These are the activations of a small neural network, seen along a few directions. Each row is one input.
In each table, some parts of the input vary, and every possible input appears once, in random order.
Descriptions start from the smaller parts, as in this example, which fits no table here: ring(8) and (point or ring(11) or (values(2) and line(6))).
Shared parts are said once, and a part with two or three values counts as separate values.
In the rows, 128 means zero.

Other details of the inputs vary at random and push rows far along two fixed directions, the same in every table; ignore that.

Table:
R1: [144 114 137 160 107 151 186 145  95 109  92]
R2: [104 108 106 148 143  97 108 114 201 139 104]
R3: [121 102 104 168 120 107 109 116 197 154 130]
R4: [114 113 123 163 137  99  93 131 200 151 108]
R5: [144 161 157  56 159 162 171 143  33 116 188]
R6: [150 106 134 153  96 156 166 163  97  99 105]
R7: [126 114 172 143 110 154 151 181 117  99  82]
R8: [160 115 128 125  97 148 161 156 104  75  95]
R9: [163 104 138 143 103 142 178 166 107 105 108]
R10: [128 173 170  93 154 179 158 132  18 133 175]
R11: [ 86 160 145  98 190 136  94 112 127 192 194]
R12: [145 125  97 171 125  98 103  98 181 148 110]
R13: [132 106 145 136  99 142 168 157 108  77 103]
R14: [145 141  88 152 119  92  95  93 181 122 101]
R15: [145 101 159 145 102 138 177 171 117 104 111]
R16: [130 184 109  74 166 126  82  99 111 153 202]
R17: [115 107 167 154 113 152 160 177 111 102  87]
R18: [142  71 134 102  76 119 167 139  80 120  81]
R19: [128 175 119  94 161 146  68 105 109 170 203]
R20: [ 98 114 104 154 140 102 100 116 197 133 103]
R21: [101 118 109 155 134 103  84 117 192 124 100]
R22: [117 172 105  85 168 136  80  91 103 153 203]
R23: [160 131 146 151  99 141 171 154  99 101  88]
R24: [150 109 139 154 110 147 194 143 100 115  93]
R25: [ 75 137 150  52 162 102  72  90  98 198 167]
R26: [149 126  89 162 109 106  89 122 186 142 121]
R27: [127 182 117  84 181 118  96  75 107 159 190]
R28: [123  93  94 130  97  75  93  71 153 163  84]
R29: [114 116 113 145 141  89  96 119 201 129 103]
R30: [130 125  79 161 127 101 110  84 178 131 105]
R31: [115 110  92 155 121 101 105 107 193 128 123]
R32: [147 101 129 152 101 155 182 163 102 108 108]
R33: [146 121 132 142 105 142 174 135  92  79  85]
R34: [131 124 111 164 108 101  87 127 195 141 124]
R35: [143 133  98 171 115 113  83 100 176 139 102]
R36: [ 98 111 114 172 135 112  97 127 196 154 108]
R37: [111 125 113 144 131 104  76 121 197 120  95]
R38: [147 104 119 134 106 145 186 152 103  87 103]
R39: [115 107 102 174 117 111 101 118 192 149 129]
R40: [135  96 142 130 108 137 192 154 118  91 107]
R41: [129 122 161 125 115 131 164 175 120  83  80]
R42: [120 162 102  78 178 131 104  87 114 167 207]
R43: [142 110 159 145  92 153 156 172 112  94 103]
R44: [124 168 179  57 149 172 149 149  38 105 183]
R45: [132 103 155 155  95 152 165 168 107  97 108]
R46: [139 183 166  63 155 172 154 126  23 108 165]
R47: [ 97 183 152  94 179 131  72 124 124 179 189]
R48: [106 124 185  35 127 142 154 130  15 151 170]
R49: [120 159 111  98 173 140  99  98 114 188 212]
R50: [145 118 149 126  97 131 169 166 116  78 101]
R51: [113 166 130  77 175 118  91  99 121 156 208]
R52: [135 120  81 155 131  97 118  81 182 136 107]
Each input here is: line(4) and (point or (values(2) and ring(6))).
Q: The inputs of R18 and R48 match in every part but the line(4) part. If R9 is changed in the same way as R18 into R48, which row does it become?
A: R15
Q: Which other rows does R10 become when the ring(6) part takes its other values? List them by row number.
A: R1, R12, R23, R24, R35
Q: List by row number the other rows that have the line(4) part in common with R2.
A: R4, R7, R11, R17, R20, R21, R25, R29, R36, R37, R41, R47
Q: Which other rows does R9 become when the values(2) part takes its other values? List them by row number.
A: R5

Table:
R53: [161 119 125 149 111 156 198 150  80  89  88]
R54: [154  89  67 206  87 101 106  95 208 128  91]
R55: [109  72 105 178  87  92  88 139 221 140  79]
R56: [145 100  70 167  97  78 108  81 205 121  63]
R57: [143  81  67 149  86  74  94  89 199 115  68]
R58: [142 100 136 108  86 134 186 134  72  87  77]
R59: [128 106 172 141 109 154 183 194 109  75 105]
R60: [159  84  71 188  86  90 107  93 205 145  78]
R61: [134 180 140  48 173 139 136  98  50 137 200]
R62: [106 100 111 182 112  82 104 121 229 124  66]
R63: [117 149  65  93 148  87  35  55 164 185 191]
R64: [147  94  69 189  97  75 113  88 200 136  71]
R65: [168 112 131 127  94 135 201 154  88  80 104]
R66: [172 120 121 151 101 165 201 162  92  81 109]
R67: [ 89 155 115 134 173 102  40  86 192 213 194]
R68: [114 173  73 109 167  85  54  37 171 179 180]
R69: [110  89 111 194 111  82 102 127 221 143  67]
R70: [134 178 135  78 161 165 133 109  49 145 223]
R71: [167 103 139 145  89 146 203 147  82 104 101]
R72: [165 107 138 107 102 133 190 142  84  78  83]
R73: [122  85 108 186 101  93  97 139 230 139  79]
R74: [189 141  77 194  63 103  57 109 188  97  66]
R75: [ 77 137 114 117 159 103  23  84 180 218 185]
R76: [139 175 136  50 165 146 133 108  49 148 206]
R77: [120 125 168 142 126 161 190 183 109  78  83]
R78: [160 148 186 148  78 166 137 203  84  67  76]
R79: [141 184 131  89 173 178 138 110  49 158 215]
R80: [131 180 138  57 174 153 128  99  50 125 206]
R81: [ 90 150 117 125 173 105  33  85 189 217 185]
R82: [169 103 134 129  89 145 196 153  84  96  98]
R83: [146  89 136 121  86 134 184 140  63 105  77]
R84: [117 102 177 151 115 154 183 181  96  95  86]
R85: [149  89  70 180  97  78 106  87 197 140  63]
R86: [125  96 100 215 113 116 102 141 234 136  84]
R87: [113 113 178 138 115 153 184 175 104  77  86]
R88: [128 164  68 122 158  93  53  55 174 192 203]
R89: [159 110  56 180 111  95 108  99 217  98  79]
R90: [ 88 157 174  48 165 149 110 145  63 157 202]
R91: [ 65 150 113  98 168  91  25  74 181 193 168]
R92: [126 101  95 208 113 112 103 148 238 124  90]
R93: [ 68 141 113 110 168  91  23  79 172 212 170]
R94: [142 192 123  71 177 165 137 117  57 133 217]
R95: [157 130 125 137 112 156 200 143  89  70  87]
R96: [ 87 176 184  55 184 150 122 127  67 157 182]
R97: [124 114 167 155 126 162 188 188 101  97  83]
R98: [126 154 142  60 147 156 125 100  32 175 203]
R99: [115  89 177 105 102 138 170 182  96  86  78]
R100: [149 118 135 133 100 148 194 136  83  69  90]
R101: [134 180 133  67 166 157 131 110  51 132 220]
R102: [127 107 179 122 117 137 187 182 108  81  87]
R103: [ 86 155 113 142 174 116  32  87 193 201 199]
R104: [ 91 167 184  67 185 150 120 133  57 176 184]
R105: [101 171 177  56 179 150 119 146  72 156 202]
R106: [121  93 105 184 106  83 103 140 234 123  85]
R107: [102 187 169  67 199 165 122 144  78 136 199]
R108: [130 103 176 144 104 149 192 193 108  99 102]
R109: [128 103 173 152 104 162 185 194 108  87 107]
R110: [157  90 132 121  75 143 187 153  75  98  97]
R111: [124 176 139  77 171 156 132  97  37 152 201]
R112: [128 102 180 113 116 139 180 182 105  85  79]
R113: [ 84 162 110 114 186 100  28  84 198 169 188]
R114: [135 118 162 145 120 162 189 202 114  77 103]
Q: The inputs of R78 and R74 match in every part but one. If R59 is changed in the same way as R78 into R74, which row does it become?
A: R101
Q: What is each input in this table made of?
A: values(2) and (point or (line(5) and ring(6)))
Q: Which other rows does R101 become when the ring(6) part takes its other values? List them by row number.
A: R54, R70, R80, R100, R111
Q: Which other rows does R84 become when the line(5) part takes its other values? List them by row number.
A: R69, R93, R97, R104
Q: Which other rows does R73 become when the values(2) part takes its other values? List them by row number.
A: R82
Q: Which other rows does R55 become when the line(5) part takes its other values? List them by row number.
A: R73, R92, R108, R109
Q: Which other rows does R89 become when the ring(6) part takes its other values? List them by row number.
A: R53, R66, R79, R94, R95
Q: Which other rows does R55 become when the values(2) part takes its other values? List them by row number.
A: R110

Table:
R115: [145 103  97 149 105 106 134 111 157 118  93]
R116: [142 112 116 155 108 125 147 139 147  97  90]
R117: [135 155 123  93 141 130 120 104  93 135 159]
R118: [107 142 135  96 148 123  93 110 117 160 161]
R119: [123 148 152 111 149 154 143 143  91 134 166]
R120: [122 156 152 103 153 152 138 145  94 123 161]
R121: [109 148 148 104 157 138 121 128 110 147 159]
R122: [134 126  86 164 120 100  86 101 196 129 111]
R123: [120 114 100 168 122 100  87 114 200 149 110]
R124: [113 155 135 110 156 133  95 118 122 155 166]
R125: [126  91 145 135  99 122 160 156 128  99  74]
R126: [143 100 171 144  91 151 200 189  95  69  65]
R127: [131 159 100 101 151 117  82  80 123 163 176]
R128: [136 108 128 159 113 129 148 152 155 105  96]
R129: [107 143 148  89 145 127 111 121 103 144 153]
R130: [136 155 140 105 143 154 138 130  80 126 160]
R131: [122 161 129 115 157 139  97 121 124 148 175]
R132: [120 113 112 160 121 105 104 127 188 126  97]
R133: [154 101 106 150  93 118 152 125 134 111  91]
R134: [136 149 133  88 141 139 143 117  75 125 154]
R135: [143 104  87 157 106 100 116  99 170 133 103]
R136: [102 153 126 114 165 122  84 103 140 174 177]
R137: [130 149 161 106 142 165 160 157  72 123 160]
R138: [121  89 134 140 104 114 145 142 147 116  81]
R139: [122  93 120 149 102 107 123 130 162 132  91]
R140: [161  93 174 138  84 172 248 199  56  50  63]
R141: [133 152 139 106 142 153 144 130  81 132 162]
R142: [132 122 108 166 118 111 103 128 189 118 107]
R143: [127 119  74 172 126  94  76  88 211 153 124]
R144: [108 130 159  91 141 139 140 133  82 146 152]
Q: What is each input in this table made of?
A: line(5) and ring(6)
Q: The inputs of R134 and R132 match in every part but the line(5) part. If R133 is changed in the same way as R134 into R132, which row does it become?
A: R123
Q: Which other rows does R142 become when the ring(6) part takes its other values? List them by row number.
A: R119, R120, R128, R131, R137
